Each row below holds a small network's activations on one input, seen along a few directions.
In each table, some parts of the input vary, and every possible input appears once, in random order.
Descriptions start from the smaller parts, as in this example, which fits no table here: values(2) and (point or ring(9) or (line(4) and ring(8))).
Shared parts are said once, and a part with two or three values counts as separate values.

Other details of the inputs shift rows strongly along two fixed directions, in all tables alike. That doesn't count.

Rows:
R1: [ -1   6 -91  56 -29 -26  42 -10  36  83  25 -28 -43  29]
R2: [ 27  -1  45 -38  56  81 -43 -43 -21   1 -24  18  40 -47]
R3: [ 17 -10  23 -27  42  59 -15 -25 -13   3   3  16  32 -40]
R4: [-26  -2  76  10  15 -40  28  45 -12 -69   1 -33 -44  20]
R5: [ 33  -4  10   4  28  35 -39 -25  13  37 -28   6  28 -15]
R6: [ 23  -4  30 -27  60  77 -52 -35 -30  11 -36  18  41 -33]
R7: [-30   2  27 -24 -36 -32   9  22 -22 -71  -3  10 -17  21]
R8: [ -3  -3 -89  52 -21 -30  41   0  37  77  33 -27 -31  16]
R9: [-32 -22 -11 -14 -10 -40  25   4 -20 -86 -12 -10 -22 -19]
R10: [ 5 24  3  6 -7 14  6  0 20 50 16 10  1 23]
R11: [-28 -18   3 -21 -27 -25  24  16 -28 -83   5   1 -19 -14]
R12: [ 11   0  17 -10  24  49 -36 -22 -13  25 -16  10  28  -9]
R13: [-24 -18  11 -15 -32 -43  16  13 -17 -79  -3  -7  -9 -15]
R14: [ 25   1  56 -35  43  74 -53 -40 -11   9 -24  14  47 -43]
R15: [-23  10  25 -15 -37 -38   3  27 -10 -75 -11   4 -13  23]
R16: [  8  -4 -51  22  19  12  10 -29   9  42  -8 -14 -14  -7]
R17: [  2  -2 -81  47 -28 -11  56 -11  18  69  29 -13 -42  21]
R18: [ 32  11  -3   4  50  26 -50 -22  17  38 -40  -5  28  -2]
R19: [ 10  12 -70  52 -26 -38  38  24  41  84  36 -10 -18  43]
R20: [-28 -10  27 -30 -36 -24  26  16 -18 -75  22   5 -10  -6]
R21: [ 10 -13 -36  15  14  12  17 -15   3  39   8  -5   3 -22]
R22: [ -1  22 -11  15  -2   9  -3   9  12  49   6   7   6  37]
R23: [ 15   8 -20  23 -13  10  -5  -3  20  54   9   1  -5  13]
R24: [  9  11   0   5 -12  18   9  -8  19  47  21   9  -5  12]
R25: [-26   8  39 -31 -28 -38  18  31 -12 -72  18  16  -6  15]
R26: [-21 -11  12 -14 -38 -38  14   2 -20 -78 -13  -7 -20  -3]
R27: [-19  -8   7 -15 -24 -51   3   7  -7 -83 -22  -8 -26   8]
R28: [-34 -11   5 -29 -21 -24  28  21 -40 -76   7   7 -18  -3]
R29: [ 41 -11  39 -16  59  48 -66 -26   3  17 -35  13  64 -48]
R30: [  3  19 -61  46 -33 -30  33  29  35  78  43  -5 -18  44]
R31: [  6  21 -71  55 -37 -32  42  14  43  92  23 -13 -30  53]
R32: [  6   2 -11   9   2   6  -3  10   6  44  20  12  11  13]
R33: [-27 -10   7 -21 -32 -20  20   7 -30 -83  -6   0 -28  -4]
R34: [ 15  27  25  57  41  12  19   5  22  81   7 -38 -34  34]
R35: [ 34  -6  45 -19  51  54 -72 -19  -3  12 -27  19  58 -43]
R36: [ 28  -2  66 -42  55  64 -59 -21  -4   0 -16  26  61 -47]
R37: [ 31  -9   0  -1  52  25 -49 -21  17  31 -27  -2  36 -31]
R38: [-35   7  27 -25 -24 -42   9  40 -19 -70   3  13  -1  23]
R39: [  0  -1 -17   6   1  13   2   2  -3  44  18   2  11   1]
R40: [-26 -13  14 -18 -38 -34  10  19 -21 -79   7  -2 -11  -9]
R41: [ 11   4 -25  19 -12  16  -2 -12   8  46  10  -6  -4   4]
R42: [-22  -3   6 -16 -10 -60   1  28  -3 -83 -20  -7 -10   9]
Each input here is: values(2) and (point or (line(4) and line(5))).
Q: The inputs of R15 and R30 match in every part but the values(2) part. If R10 is changed in the same way as R15 into R30, which row does it become?
A: R25
Q: The inputs of R3 and R2 match in every part but the values(2) part. If R39 is changed in the same way as R3 into R2, which row does it become?
A: R12
Q: Which other rows does R20 become when the values(2) part takes its other values? List them by row number.
A: R14
Q: A walk changes only the line(4) part. It starts at R42 and steps to R37. List the rest of the walk in order.
A: R8, R9
Q: Which other rows does R38 become when the line(4) part takes its other values? List them by row number.
A: R28, R32, R39

Rows:
R43: [ 21  11 -35  42  16  -3  -7   6  36  88   9 -11   6  23]
R44: [ 21   8 -44  29  -5  24  10  -5  24  97  36   6   7   9]
R45: [-20   1 -29  10 -42 -34  37   8   3 -12  18 -10 -36  19]
R46: [ -2  -9   8   3   7 -19  -2   1   0 -29 -15 -13  -4 -10]
R47: [-19  10 -21   7 -41 -42  24  26   7 -11  16  -1 -24  36]
R48: [-21  10 -20   2 -45 -38  30  27   5  -9  24   6 -19  34]
R49: [ -7 -10  -4  -5   7  -4   7  -8 -12 -31 -13  -7 -10 -12]
R50: [ -8  -5  14 -21  -9   4  -2  -8 -14 -34  -6   8   5 -13]
R51: [-19  -3 -27   5 -45 -31  43  15   3  -9  37   1 -26  11]
R52: [ 22  16 -40  34  10   5  -2   1  35  90  11  -2   4  26]
R53: [-25  25  36  29 -23 -32  61  44   6  10  44 -19 -57  62]
R54: [-22 -15  32 -37  -3  -4  -6  -6 -37 -94 -26   2  -5 -24]
R55: [ -6   0  11 -15 -17   0  -3   1  -9 -23  -2  11   3  -1]
R56: [ 25   0  17  -3  35  30 -39 -19   5  16 -27   4  27 -16]
R57: [ -3  -5   4  -5   1 -11   1  -5  -1 -28 -13  -5  -6  -6]
R58: [-17  -6  45 -37 -12 -13 -18   3 -27 -93 -28   7   3 -11]
R59: [ 17 -13   7   1  50  29 -26 -20  -3   9 -27  -9  19 -32]
R60: [ 24  -3  19   4  41  22 -42 -13   7  17 -29  -5  28 -18]
R61: [ 14 -10   5 -14  32  47 -20 -22 -13  18  -1  10  28 -37]
R62: [ 11   5  16 -14  14  20 -25   4   2  14   4  19  34  -6]
R63: [ 13  -8   5 -14  30  48 -22 -28 -15  16 -12   8  24 -31]
Q: What do these inputs look like to the network?
A: point or (line(4) and line(5))
